A small network was shown many inputs. Here are its activations along a few directions, one row for each input.
In each table, some parts of the input vary, and every possible input appears once, in random order.
A made-up example of a description, with smaller parts first: one of 4 places along a line, together with either a single point or (one of 2 separate values, together with one of 5 places around a ring) or one of 11 places around a ring.
Shared parts are said once, and a part with two or three values counts as separate values.
In the rows, 128 means zero.

Other details of the inputs vary at random and push rows far along three fixed directions, the same in every table; ignore that.

Rows:
R1: [122 126 127 142 120 140 124 132 128 128 135]
R2: [129 129 121 138 125 127 124 134 124 140 131]
R3: [121 127 125 138 129 135 124 140 133 140 133]
R4: [131 115 130 120 137 128 141 135 139 116 122]
R5: [ 94  84 106  45 114 138 242 129 113 127 147]
R6: [130 128 122 142 116 132 124 127 118 128 133]
R7: [128 136 146 143 144  80 147  96 160  88 110]
R8: [116 130 123 135 121 137 120 128 131 134 135]
R9: [137 124 123 143 129 132 127 130 119 133 134]
R10: [122 135 117 135 116 132 121 126 125 133 133]
R11: [131 126 122 138 129 127 124 131 123 142 132]
R12: [121 132 117 134 123 127 120 127 122 140 129]
R13: [134 127 121 143 125 132 127 133 120 130 133]
R14: [123 129 119 134 128 127 120 124 121 143 130]
R15: [139 121 127 144 131 134 129 127 119 137 133]
R16: [114 146 137 136 146  79 144 103 169  98 105]
R17: [128 131 121 141 115 135 125 130 123 126 133]
R18: [125 127 123 135 129 129 122 121 121 147 129]
R19: [133 130 120 143 124 135 128 137 124 129 133]
R20: [133 124 127 139 131 129 126 128 123 146 131]
R21: [119 119 115 130 129 135 118 133 136 141 123]
R22: [153 136 163  71 143 142  97 152 127 112 110]
R23: [127 132 119 137 124 130 125 138 128 138 131]
R24: [124 132 118 135 117 129 121 123 121 134 133]
R25: [127 125 126 143 129 140 127 139 130 131 135]
R26: [114 130 122 134 128 135 120 132 132 141 131]
R27: [155 134 166  72 134 147  97 145 121  99 113]
R28: [128 126 124 137 123 131 122 116 120 141 133]
R29: [121 140 142 137 146  76 145  91 164  94 109]
R30: [161 141 173  75 134 141 106 132 106 105 120]
Description of these inputs: one of 5 places around a ring, together with one of 6 places along a line.
Question: The inputs of R2 and R3 match in every part but the place on the line of 6. If R12 is changed in the same way as R2 into R3, which row does it become?
Answer: R26

Rows:
R31: [126 133 143  91 125 134 141 120 107 134 137]
R32: [122 127 132  92 127 147 142 155 130 118 130]
R33: [133 124 145  94 136 136 144 126 107 135 135]
R34: [129 117 136  93 136 142 149 156 129 127 128]
R35: [123 139 133  86 130 134 132 143 119 136 129]
R36: [128 123 143  98 123 149 143 133 117 115 138]
R37: [134 138 113 165 116 120 117 116 113 144 136]
R38: [115 136 129  87 121 139 138 146 123 122 131]
R39: [106 119  98 149 112 127 126 117 135 140 131]
R40: [145 131 117 172 128 124 107 125 113 145 132]
R41: [121 132 141  93 117 141 140 124 110 120 138]
R42: [129 128 134  90 140 135 138 149 120 137 127]
R43: [117 112 103 156 118 138 121 128 142 135 129]
R44: [ 86 120 119 137 151  36 216  66 195  92 101]
R45: [121 112 104 152 131 124 125 120 132 154 126]
R46: [126 104 108 157 127 134 123 130 140 145 126]
R47: [131 139 112 169 109 127 109 122 116 130 137]
R48: [176 171 212 128 172 100  40 118 168  70  83]
R49: [151 125 122 177 125 133 104 134 121 135 132]
R50: [142 132 116 175 116 137 104 132 123 125 136]
Question: Describe the family of inputs behind these rows.
Answer: one of 4 places along a line, together with one of 5 places around a ring
Question: The inputs of R50 and R37 match in every part but the place on the ring of 5. If R43 is changed in the same way as R50 into R37, which row does it become?
Answer: R44
Question: A walk changes only the place on the line of 4. It starts at R47 and steps to R41. List the rest of the walk in order.
Answer: R39, R38
Question: A walk changes only the place on the ring of 5. It starts at R42 and steps to R34. List the rest of the walk in order.
Answer: R32, R38, R35
